A small network was shown many inputs. Here are its activations along a few directions, one row for each input.
Each table varies a few parts of the input and shows all the possible inputs, shuffled.
Descriptions start from the smaller parts, as in this example, which fits no table here: one of 4 places along a line, together with either a single point or one of 9 places around a ring or (one of 3 separate values, together with one of 5 places around a ring).
Shared parts are said once, and a part with two or three values counts as separate values.
(in the rows, 128 means zero)

Other details of the inputs shift rows strongly along two fixed directions, in all tables alike. That doesn't count.

Table:
row 1: [159 160 110 173  86 127 140 166 161 109 121]
row 2: [126 146 148 127 118 121 127  99 153 118 145]
row 3: [137 153 134 142 102 135 122 150 123 109 139]
row 4: [130 146 155 137 118 132 126 110 126 119 132]
row 5: [104  49 131 146 198 143 125 135 121 161 120]
row 6: [110 126 158 129 127 123 132 127 147 128 121]
row 7: [109  65 112  96 171 134 126 109  98 150 132]
row 8: [106  78 111 142 143 124 109 204 129 178 115]
row 9: [132 159 153 142 168 137 123  93 105 153 139]
row 10: [125 143 138 110 148 135 139  71 104 125 112]
row 11: [ 90  77 111  98 127 117 140 183 156 147  82]
row 12: [142 149  94 131 101 127 126 140  96 108 119]
row 13: [102  77 139 114 140 130 116 138 153 148 133]
row 14: [128 133 150 122 152 141 117  79 116 122 161]
row 15: [143 142 110 106 125 134 137 105 111 116 141]
row 16: [106  68 107 138 103 126 109 227 135 139 118]
row 17: [122 162 166 140 162 122 134  81 132 156 126]
row 18: [127 145 132 109 156 141 135  80  91 120 122]
row 19: [130 109 118 104 140 128 118 124 130 125 149]
row 20: [153 137  96 127 100 118 112 135 118 106 156]
row 21: [142 170 132 153 107 121 126 145 139 146 124]
row 22: [144 156 130 164 114 122 148 136 166 115 119]
row 23: [147 146 103 112  91 123 140 127 134 115 129]
row 24: [142 150 118 115  96 107 131 127 161 109 140]
row 25: [147 145 131 160 147 143 138 117 129 118 135]
row 26: [127 146 121 133  78 112 139 186 154 114  97]
row 27: [128 107 125 104 132 121 122 115 144 130 139]
row 28: [140 153 109 110  92 114 148 125 148 113 125]
row 29: [ 96  68 141 117 179 138 119 126  90 151 110]
row 30: [125 143 160 124 148 135 135  79 105 125 115]
row 31: [133 151 139 128 131 138 131 119 101 114 122]
row 32: [143 138 112 144  96 127 108 138 121 110 158]
Each input here is: one of 4 places along a line, together with either one of 2 separate values or one of 6 places around a ring.
Question: Changing only the place on the line of 4 turns row 20 into row 27. The same change can be made to row 5. Which row results?
Answer: row 1
Question: Change only the choice among 2 separate values in row 1. List by row number the other rows that result.
Answer: row 21
Question: Start at row 4 and move only the place on the ring of 6, one step at a time. The first step leads to row 13. Which rows follow, in order?
Answer: row 27, row 23, row 10, row 30

Table:
row 33: [114 120 153  93 195 129 129  13  91 154 143]
row 34: [121 125 102 132  67 116 113 230 140 127 116]
row 35: [119 137 135 124 108 131 114 163 121 132 130]
row 36: [140 134 109 125  97 130 136 130 113  93 122]
row 37: [117 143 196 157 159 133 121  44 113 123 139]
row 38: [129 129 108 135 118 118 142 169 165 140 114]
row 39: [123  86 107 136 119 132 114 192 142 125 136]
row 40: [148 146 103 128 101 115 117 131 117 132 143]
row 41: [102  87 123 112 133 127 142 195 171 155  91]
row 42: [ 78  30 151  78 196 142 131 125 149 157 116]
row 43: [ 99  63 128 135 184 137 122 156 124 171 107]
row 44: [128 140 170 127 172 155 126  52  93 110 154]
row 45: [144 148  93 159  79 125 135 193 122 116 101]
row 46: [ 90  61 129 112 171 133 142 147 120 160  82]
row 47: [105 112 133 105 119 121 124 160 128 136 112]
row 48: [146 135  90 122  68 119 135 175 154  92 120]
row 49: [107 100 150 114 211 135 143  53 121 163 120]
row 50: [ 95  78 113  90 103 117 122 220 171 155 103]
row 51: [129 126 101 135  73 121 105 233 150 138 132]
row 52: [154 208 161 161 144 141 139  54  89 104 136]
row 53: [119 128 118 103  98 113 126 166 148 131 115]
row 54: [ 90  22 101 113 139 135 119 205 129 145 104]
row 55: [150 189 121 142  81 123 118 127  98 102 136]
row 56: [109  94 142 108 171 124 113 113 125 165 143]
row 57: [153 163 161 130 170 146 127  27 108 112 178]
row 58: [147 162 129 128 129 121 117  86 108 131 154]
row 59: [143 153 109 131 107 121 149 129 131 119 101]
row 60: [108  68 141 121 194 146 115  92 103 141 142]
row 61: [138 172 152 101 151 127 134  15  84 120 136]
row 62: [138 136 133 143 166 131 134  91 119 144 132]
row 63: [163 171 112 155  79 136 118 160 134  91 158]
row 64: [133 135 124 122 113 122 113 156 142 145 148]
row 65: [122 145 136 111 119 124 126 110 104 122 120]
row 66: [114 116 120  97 119 116 126 138 133 137 113]
row 67: [156 202 149 161  61 108 135 103 161  87 132]
row 68: [173 196 108 140  77 121 137 108 143  79 159]
row 69: [132 112  97 139  85 130 121 194 131 103 123]
row 70: [123 131 129 148 117 137 132 186 138 134 109]
row 71: [163 180 115 132  88 129 135 116 150  91 159]
row 72: [ 99 101 166 115 207 143 144  63  98 150 102]
row 73: [137 171 158 126 162 133 150  53 119 122 120]
row 74: [ 80  52 131 112 151 134 137 216 160 167  81]
row 75: [157 180 103 149  72 119 110 157 113 111 144]
row 76: [155 169 113 152  74 131 126 157 124  80 141]
row 77: [127 153 150 106 157 123 127  54 117 138 150]
row 78: [122  99 117 145 158 135 127 142 112 153 113]
row 79: [ 76  40 150 102 201 134 104 139 116 185 126]
row 80: [139 158 103 119  68 112 124 183 163 127 138]
row 81: [ 87  19 118 115 201 130 129 158 137 194 101]
row 82: [173 158  84 148  73 121 126 144 130  94 153]
row 83: [136 134 141 114 171 136 136  30 112 115 155]
row 84: [147 152  98 140  84 119 111 159 108 123 137]
row 85: [147 179 137 132 135 128 149  71 118 113 115]
row 86: [126 158 176 152 113 121 131  83 136 108 127]
row 87: [124  96 101 143 121 119 129 212 167 155 113]
row 88: [161 200 121 148  98 125 146 122 152 114 136]
row 89: [ 91 106 182  89 192 141 125  66 100 154 127]
row 90: [171 182 134 143 136 135 128  37 101  94 173]
row 91: [116  73 129 118 167 133 121 129 140 142 146]
row 92: [132 171 165 135 161 138 147  61 103 118 118]
row 93: [150 163 114 166 105 128 128 169 133 122 126]
row 94: [124 145 155 119 163 137 120  45  65 131 137]
row 95: [128  85 101 133 129 135 117 156 117 125 134]
row 96: [130 129  89 115  80 107 123 183 154 134 125]
row 97: [151 173 138 185  68 115 114 150 153 104 143]
row 98: [156 172 134 177  67 107 119 143 169 109 149]
row 99: [162 163  91 126  64 120 140 138 134  80 127]
row 100: [150 145 112 122 126 128 137  72 119 104 149]
row 101: [143 160 112 160  97 129 134 166 120 114 109]
row 102: [ 71  11 132  89 183 138 127 156 131 153 100]
row 103: [ 98  72 134 136 114 107 124 176 194 152 117]
row 104: [ 94  53 133  91 165 132 132 139 150 139 114]
row 105: [163 210 160 164 149 146 132  57  99 115 152]
row 106: [122 109 135 136 162 134 131 144 148 161 128]
row 107: [141 147 117 130  84 128 134 156 135  88 127]
row 108: [136 129  98 133 119 119 144 143 143 138 111]
row 109: [116 126 135 104 134 126 128  98  94 131 116]
row 110: [ 86  59 167  92 197 150 131  97 121 142 124]
Question: What do these inputs look like to the network?
Answer: one of 6 places around a ring, together with either a single point or (one of 3 separate values, together with one of 4 places along a line)
Question: Changing only the place on the ring of 6 turns row 47 into row 79. The same change can be made to row 109. Which row results?
Answer: row 84
Question: Changing only the place on the ring of 6 turns row 38 into row 73. The same change can be made to row 71. Which row results?
Answer: row 42
Question: Change only the place on the ring of 6 in row 64. List by row number the other rows that result.
Answer: row 35, row 50, row 51, row 80, row 89
Question: List by row number the other rows that have the place on the ring of 6 in common with row 56.
Answer: row 40, row 57, row 58, row 62, row 64, row 81, row 82, row 87, row 90, row 91, row 98, row 106
Question: Change only the place on the line of 4 in row 76. List by row number the other rows that result.
Answer: row 44, row 54, row 69
Question: Start at row 36 and move only the place on the line of 4, one step at a time. The first step leads to row 102. Which rows follow, in order?
Answer: row 107, row 110
Question: Change only the choice among 3 separate values in row 43. List by row number the other rows that result.
Answer: row 60, row 75

Table:
row 111: [157 199 134 128  96 120 134  78 124  94 144]
row 112: [123 133 152 103 163 136 134  49 104 128 135]
row 113: [129 105  89 124  97 124 123 197 130 125 120]
row 114: [106 105 155 111 170 130 137  98 136 149 118]
row 115: [152 182 124 164  82 122 135 158 143 110 120]
row 116: [104  62 112 103 148 128 127 157 136 147 116]
row 117: [112 106 141 120 145 126 133 132 155 144 120]
row 118: [109 113 166 130 179 134 132  85 135 148 125]
row 119: [104  93 137 112 138 124 130 155 155 148 114]
row 120: [112 125 167 138 175 139 132  84 119 145 121]
row 121: [107  77 119 131 137 127 117 183 137 155 120]
row 122: [164 178  91 134  69 122 129 141 112  86 139]
row 123: [155 163 108 138 100 130 124 125 114 102 146]
row 124: [141 124  78 126  61 117 120 207 140 105 131]
row 125: [151 169 112 168  71 119 134 190 160 113 116]
row 126: [171 213 127 130  81 124 133  75 112  82 150]
row 127: [117 103 128 133 150 131 124 141 118 147 120]
row 128: [ 98  90 145  98 167 128 132 100 133 149 118]
row 129: [105  83 133 106 176 140 122 106  99 146 128]
row 130: [132 116  96 149  90 122 119 211 149 133 121]
row 131: [147 155 103 123  77 118 134 151 138 106 125]
row 132: [131 128 144 119 179 141 128  54  89 128 144]
row 133: [159 178 107 130  64 117 132 137 138  95 140]
row 134: [120 109 137 102 166 137 120  73  91 125 141]
row 135: [146 156 107 167  65 118 129 209 168 116 116]
row 136: [162 194 108 138  66 113 138 134 149  95 132]
row 137: [170 223 149 163 106 130 130  71 104  97 148]
row 138: [120 119 121 138  96 117 127 198 164 133 111]
row 139: [132 113  94 148  92 121 123 216 149 136 115]
row 140: [164 205 134 164  99 128 135 106 115 104 135]
row 141: [115 100 141 107 176 140 118  84  93 136 138]
row 142: [132 163 164 111 169 130 139  16 104 121 140]
row 143: [107  94 135 137 133 126 124 180 152 151 108]
row 144: [120 116 150 104 174 135 135  56 114 136 133]
row 145: [100  63 132 115 185 138 122 131 117 162 122]
row 146: [117 111 127 112 131 121 131 128 151 134 124]
row 147: [104  75 126 137 146 128 127 186 151 160 105]
row 148: [109 112 161 133 180 140 128  90 111 152 123]
row 149: [137 121  88 140  74 120 118 217 144 122 128]
row 150: [100  68 122  96 165 136 122 124 108 143 123]
row 151: [165 184 101 132  62 121 126 138 121  86 143]
row 152: [ 98  89 166 132 184 135 128 107 133 160 121]
row 153: [ 94  50 113 121 141 126 112 211 143 166 107]
row 154: [128 127 105 121  79 111 130 181 165 120 122]
row 155: [113  94 136 103 159 133 125  94 114 135 138]
row 156: [171 225 140 150  93 123 144  78 133  92 143]
row 157: [107 111 158 127 170 130 135 105 133 148 116]
row 158: [ 99  61 121  96 161 131 126 138 123 149 116]
row 159: [138 163 159 129 176 146 126  25  73 122 151]
row 160: [171 207 129 142 106 132 127  61  88  86 164]
row 161: [127 121 142 111 165 137 128  60 105 125 144]
row 162: [102  66 106 101 130 128 123 175 135 143 114]
row 163: [128 154 169 138 159 131 134  64 124 129 138]
row 164: [113 123 169 115 175 132 135  63 129 142 135]
row 165: [175 232 150 170 102 130 133  62 105  93 155]
row 166: [159 180  96 161  58 121 124 186 131 105 128]
row 167: [151 194 135 139  93 124 140 107 136 104 133]
row 168: [ 95  67 126 129 139 122 131 201 172 160  98]
row 169: [168 192 104 150  69 125 120 147 114  94 145]
row 170: [103  61 104 103 120 121 126 192 162 148 111]
row 171: [126 128 145 124 175 140 126  69  89 135 139]
row 172: [140 117  79 125  78 120 125 198 138 111 123]
row 173: [110  74 109 124 138 131 118 181 136 150 122]
row 174: [122 105 131 109 165 138 123  81 102 128 141]
row 175: [105  90 156 134 183 138 126 110 127 159 122]
row 176: [ 99  88 131 128 132 124 130 182 158 152 103]
Question: Changing only one part turns row 155 into row 161. The same change can be made to row 163. Which row results?
Answer: row 118
Question: Changing only one part turns row 169 into row 173. The same change can be made to row 137. Which row results?
Answer: row 175
Question: What do these inputs look like to the network?
Answer: one of 6 places around a ring, together with one of 11 places around a ring
Question: Change only the place on the ring of 6 in row 170. List by row number the other rows that result.
Answer: row 112, row 126, row 131, row 133, row 144
Question: Change only the place on the ring of 11 in row 157. List by row number the other rows that result.
Answer: row 113, row 114, row 115, row 122, row 127, row 131, row 140, row 142, row 158, row 171
